These are the activations of a small neural network, seen along a few directions. Each row is one input.
Each table varies a few parts of the input and shows all the possible inputs, shuffled.
A made-up example of a description, with smaller parts first: line(4) and (point or line(11) or (values(2) and ring(8))).
Shared parts are said once, and a part with two or three values counts as separate values.

Other details of the inputs vary at random and push rows far along three fixed directions, the same in every table; ignore that.

A family of inputs:
row 1: [-20  41  26   5 -23  23 -51 -11  50  -3  15]
row 2: [ -1  10 -15  -6  -9  -4  78  47 -52 -20 -19]
row 3: [ 29   3 -17   8 -18 -18  28  13 -30 -19   2]
row 4: [ 12 -23 -13 -25 -19  -5  -9  16 -26 -10 -32]
row 5: [  0  -8 -15 -18 -15  12  31  11 -42 -10 -41]
row 6: [  7 -32  -7  20   6  -6  71 -10  22  34  45]
row 7: [-13 -51  11   0  46   2  -5 -48  45  21  23]
row 8: [ 14 -11  10  -8   6 -28 -72 -35 -22  -7  -9]
row 9: [-21 -28  10  29  34   3  14 -47  34  23  30]
row 10: [ 22 -44 -69  10  52  -1  55 -18 -42  31  -4]
row 11: [  9  -4  19 -44  13 -14 -57 -43 -33   6 -51]
row 12: [ 22   2 -20  22 -20  -7  42  23 -35 -22  18]
row 13: [  8  34 -60   1   0  25 -15  20 -57  -1 -46]
row 14: [ 16  20  -4  -2  -5 -11   5 -17 -33 -11 -15]
row 15: [-22  62  32  -8 -21   0 -52   4  57   4  15]
row 16: [-32  47  29   4 -17   8 -53   5  50  -2  21]
row 17: [  1  34  23 -32 -22  20 -51  -1  61  -4   3]
row 18: [ 32  -4   0 -30  -5 -17 -20   9 -26 -18 -24]
row 19: [-39  39  22  -7 -35  13 -51   8  51  13   8]
row 20: [-19  21 -16  28 -49  30  15  48  51 -27  33]
row 21: [  7 -37  -1  -8  13 -14 -45 -11 -22 -24 -29]
row 22: [  0  -5  -7  13 -28 -10  -2  12 -21   0 -12]
row 23: [-37  26   2  13 -20  28  23  52  36 -27  10]
row 24: [ -2  27  -7 -11 -45  38  43  42  40 -11  14]
row 25: [ 19  -5  12 -21  -3 -17 -21  11 -29  -5 -35]
row 26: [  0  44  -9  12 -48  28  39  33  45 -18  32]
row 27: [  8 -18  12  27  22 -10  54 -12  33  32  46]
row 28: [-11  23  23 -22 -18  29 -61  -3  52  -9   5]
row 29: [  6 -14  -5  -5 -19  -1  13  32 -30 -10 -37]
row 30: [  3 -33  19  -5  41   4  19 -40  38  28  34]
row 31: [ -9 -34  33   0  55   4  -4 -58  32  35  20]
row 32: [  6  26 -11  -4  -6  -5  73  51 -41 -28 -15]
row 33: [-15  40  27 -12 -28  14 -53 -22  48  17   4]
row 34: [ 10  12  -4  -2  -2  16  34  14 -40 -26 -18]
row 35: [ 10 -22   8  19  23   6  92  20  30  26  41]
row 36: [  5  24  -5  -6 -50  31  39  59  43 -10  17]
row 37: [ -4  11  10 -13   8 -36 -27 -26 -32   5 -16]
row 38: [ -8  46  -8  14 -50  35  27  36  46 -19  40]
row 39: [ -6  16  16   2  16 -30 -33 -22 -31  -6  -4]
row 40: [ 13  -3  10   4   3  -5 -11  20 -32 -24 -23]
row 41: [-14 -44   4  19  35  -5   3 -54  37  24  35]
row 42: [  7   5   2  25  -9 -10  -2  10 -28 -19   3]
row 43: [-20 -43  18   9  52   7   4 -49  39  25  18]
row 44: [ 19  14 -12  -5  -5   9  66  21 -39 -25 -21]
row 45: [  7   7  14   1  14 -16 -40 -47 -30  -4 -11]
row 46: [  9 -45  24  -2  43  -6   7 -33  36  33  36]
row 47: [  2 -25   2  -3  14 -16 -45   4 -33 -26 -40]
row 48: [  0 -34  14  -3  29 -18  -2 -67  35  50  29]
row 49: [-16  20 -12 -11 -54  49  32  46  48  -7  10]
row 50: [ -4  15  17 -24  16 -19 -36   2 -35 -15 -27]
row 51: [ -3  56 -35  -8 -43  47 -85  59  73   8   4]
row 52: [ -6 -11  -6  20  -3 -15 -33   2 -22 -24 -11]
row 53: [-34 -19  -6  41  23   3  73   3  26  14  47]
row 54: [-20 -31  33   1  62 -10   8 -36  29  34  28]
row 55: [ 17   3  14   4   9 -29 -47 -18 -30  -7  -9]
row 56: [ 20 -12  -9  -2  -9   3  22  29 -30 -31  -9]
row 57: [  4 -33  31  10  46  -3  18 -20  34  34  34]
row 58: [ -1 -15  -8  -9 -14 -12 -29 -34 -14   5 -16]
row 59: [ 22   6 -36 -12  23 -20 -99  14 -57  15 -61]
row 60: [ -4 -30 -62  22  77 -17  85  13 -71  38  -6]
row 61: [ 17  -1   8   1  -4 -30 -28 -16 -27   6 -11]
row 62: [  9   2  -2  -8  -2 -13 -46 -32 -21 -16  -6]
row 63: [  6 -12 -31  15 -38  -1  46  27 -24  -9   3]
row 64: [ -4   1 -21   5 -23   4  28  -2 -38  -3 -19]
row 65: [-13  -5  -3 -29  -1 -12  -1  16 -42  -9 -42]
Each input here is: ring(5) and (point or (values(2) and line(6))).
Question: Changing only the ring(5) part turns row 11 into row 24. The same change can be made to row 44. Which row results?
Answer: row 17
Question: Changing only the ring(5) part turns row 8 into row 62. The same change can be made to row 12. Which row results?
Answer: row 38
Question: A walk changes only the ring(5) part. It starts at row 52 and steps to row 20. List the rest of the walk in order.
Answer: row 41, row 9, row 53
Question: Which other rows does row 58 become when the values(2) part takes its other values? List them by row number.
Answer: row 49
Question: A walk changes only the ring(5) part. It starts at row 64 and steps to row 58. List the rest of the walk in order.
Answer: row 63, row 22, row 19
